A small network was shown many inputs. Here are its activations along a few directions, one row for each input.
In each table, some parts of the input vary, and every possible input appears once, in random order.
A made-up example of a description, with smaller parts first: line(6) and (point or (values(2) and ring(5)) or line(11)).
Shared parts are said once, and a part with two or three values counts as separate values.
In the rows, 128 means zero.

Other details of the inputs shift rows strongly along two fixed directions, in all tables alike. That doesn't count.

Rows:
x1: [139 119 150 119 114 124 122 106 124 127 120 120 177 135 159]
x2: [111 160 108 122 127 110 149 147 132 106 149 131  99 107 129]
x3: [157 102 114 127 103 115  84 127 173  75 133 147 179 154 153]
x4: [143 117 137 119 128 111 122  96 136 132 128 117 176 127 156]
x5: [115 154 127 130 131 133 149 153 111 140 126 129  85 118 106]
x6: [126 117 141 115 127 125 110 117 129 157 112 112 169 138 125]
x7: [129 139 141 145 152 142 169 137  99 176 125 128  76 105 100]
x8: [134  98 147 129 173 134 124 104 118 233 102 106 148 127  81]
x9: [131 111 133 117 143 114 118 105 136 162 123 114 167 128 129]
x10: [159 134 110 149 102 129 142 154 143  51 151 167  96 128 155]
x11: [141 106 148 124 131 149 127 103 113 149 102 109 164 145 141]
x12: [115 133 134 139 150 154 160 152  97 171 111 125  76 119  93]
x13: [119 158 129 131  98 129 157 145 114  64 141 140 107 117 169]
x14: [123 126 129 113 124 104 106 111 145 131 131 117 179 129 138]
x15: [113 140 124 130 135 153 158 150 102 132 120 126  89 124 116]
x16: [130 108 118 121 105 113  75  98 161  74 147 134 167 148 157]
x17: [126 110 144 125 151 127 113 111 127 195 109 108 155 130 101]
x18: [150 134 103 146 117 133 127 162 148  87 139 161  85 135 117]
x19: [127 112 146 117 130 127 117 115 124 157 112 116 168 136 131]
x20: [132  92 126 127 121 123  88  96 148 106 141 132 162 144 144]
x21: [124 156 126 133 125 119 162 137 117 108 147 138  98 103 138]
x22: [152 117 110 152 138 145 142 161 134 125 132 158  76 129 100]
x23: [118 123 109 144 141 141 129 138 128 124 145 138  67 121  96]
x24: [120 129 138 111 107 102 107 112 144  98 138 127 185 130 169]
x25: [143  97 131 130 108 121  95  87 148  80 146 134 167 142 168]
x26: [108 154 115 122 117 141 147 156 115  95 130 128  99 126 133]
x27: [114 148 126 134 132 143 145 151 109 137 118 126  84 124 108]
x28: [132 114 139 124 156 122 111 106 130 198 109 108 154 131  95]
x29: [110 165 121 128 118 115 141 149 126 105 144 136  96 112 129]
x30: [106 172 110 115  86 123 136 155 129  31 146 138 115 129 173]
x31: [128 103 144 124 146 144 112 115 120 189  95 105 157 143 105]
x32: [122 145 118 134 161 131 153 141 116 180 125 120  75 110  83]
Each input here is: line(4) and (values(2) or line(6)).
- Changing only the line(4) part turns x13 into x31. The same change can be made to x1. Which row results? => x6
- Which other rows does x8 become when the line(6) part takes its other values? List them by row number. => x9, x12, x15, x19, x24

Rows:
x33: [149 104 124 127 139 108  94  92 157 135 134 123 173 139 132]
x34: [118 116 162 116 154 127 131  85 105 206  99  88 175 124 122]
x35: [109 167 106 124 103  98 148 164 141  50 161 152 105 108 159]
x36: [145 126 114 149 165 133 154 131 124 172 143 140  60 105  81]
x37: [120 138 105 137 159 136 135 151 124 169 128 128  60 121  62]
x38: [142  85 136 129 142 160 109 113 125 165  97 109 158 155 113]
x39: [129 111 135 113 128 112  99 120 151 138 117 119 186 134 131]
x40: [138  80 143 138 145 145  86 104 132 187 104 115 152 150  93]
x41: [148 132 136 121  91 110 108 113 146  68 130 134 196 144 188]
x42: [125 146 101 133 137 118 137 142 141 105 153 140  81 115 116]
x43: [110 125 155 109 149 125 126  97 107 195 104  90 170 125 128]
x44: [138 124 120 152 146 166 166 145 102 140 122 136  63 122 104]
x45: [121 149 105 129  99 136 150 158 125  35 149 150  89 126 167]
x46: [121 125 123 108 115 104  95 126 150 117 125 128 188 139 140]
x47: [127 152 117 133 117 108 164 154 132  90 162 155  92 100 143]
x48: [110 151 145 131 154 131 182 124  82 185 123 113  85  90 108]
x49: [153 103 133 121  95 124 112 101 143  62 138 135 184 146 189]
x50: [132 144 135 140 142 157 155 162 112 166 104 127  78 124  89]
x51: [139 167 121 134  87 114 159 155 128  44 155 158 104 113 178]
x52: [125  98 135 121 117 127  76 108 146 125 117 126 170 157 126]
x53: [135 116 131 121 117 102 111 112 152 113 137 130 186 130 154]
x54: [ 90 162 139 120 146 139 165 141  91 177 121 101  93 106 102]
x55: [126 118 126 153 153 153 139 143 112 165 127 140  56 122  84]
x56: [135 112 131 128  96 114  87 100 157  64 150 143 179 143 176]
x57: [144  92 125 129 156 127  90 102 145 194 111 106 156 143  86]
x58: [128 163 120 134 108 128 155 164 122  84 132 145  89 122 147]
x59: [ 78 181 128 106 118 123 155 151 101 121 136 113 106 109 134]
x60: [137 128 136 113 104 123  99 130 138 114 107 124 181 155 146]
x61: [113 147 106 128 114 152 148 164 118  77 132 142  80 133 130]
x62: [155  80 149 143 144 139 104  91 131 175 123 131 147 138 112]
- Changing only one part turns x35 into x47. The same change can be made to x55. Which row results? => x62
- What do these inputs look like to the network? => line(5) and (point or ring(5))
- List by row number the other rows that have the line(5) part in common with x59. => x37, x46, x52, x60, x61
- Start at x50 and move only the ring(5) part, one step at a time. The first step leads to x39. Which rows follow, in order? => x57, x40, x38
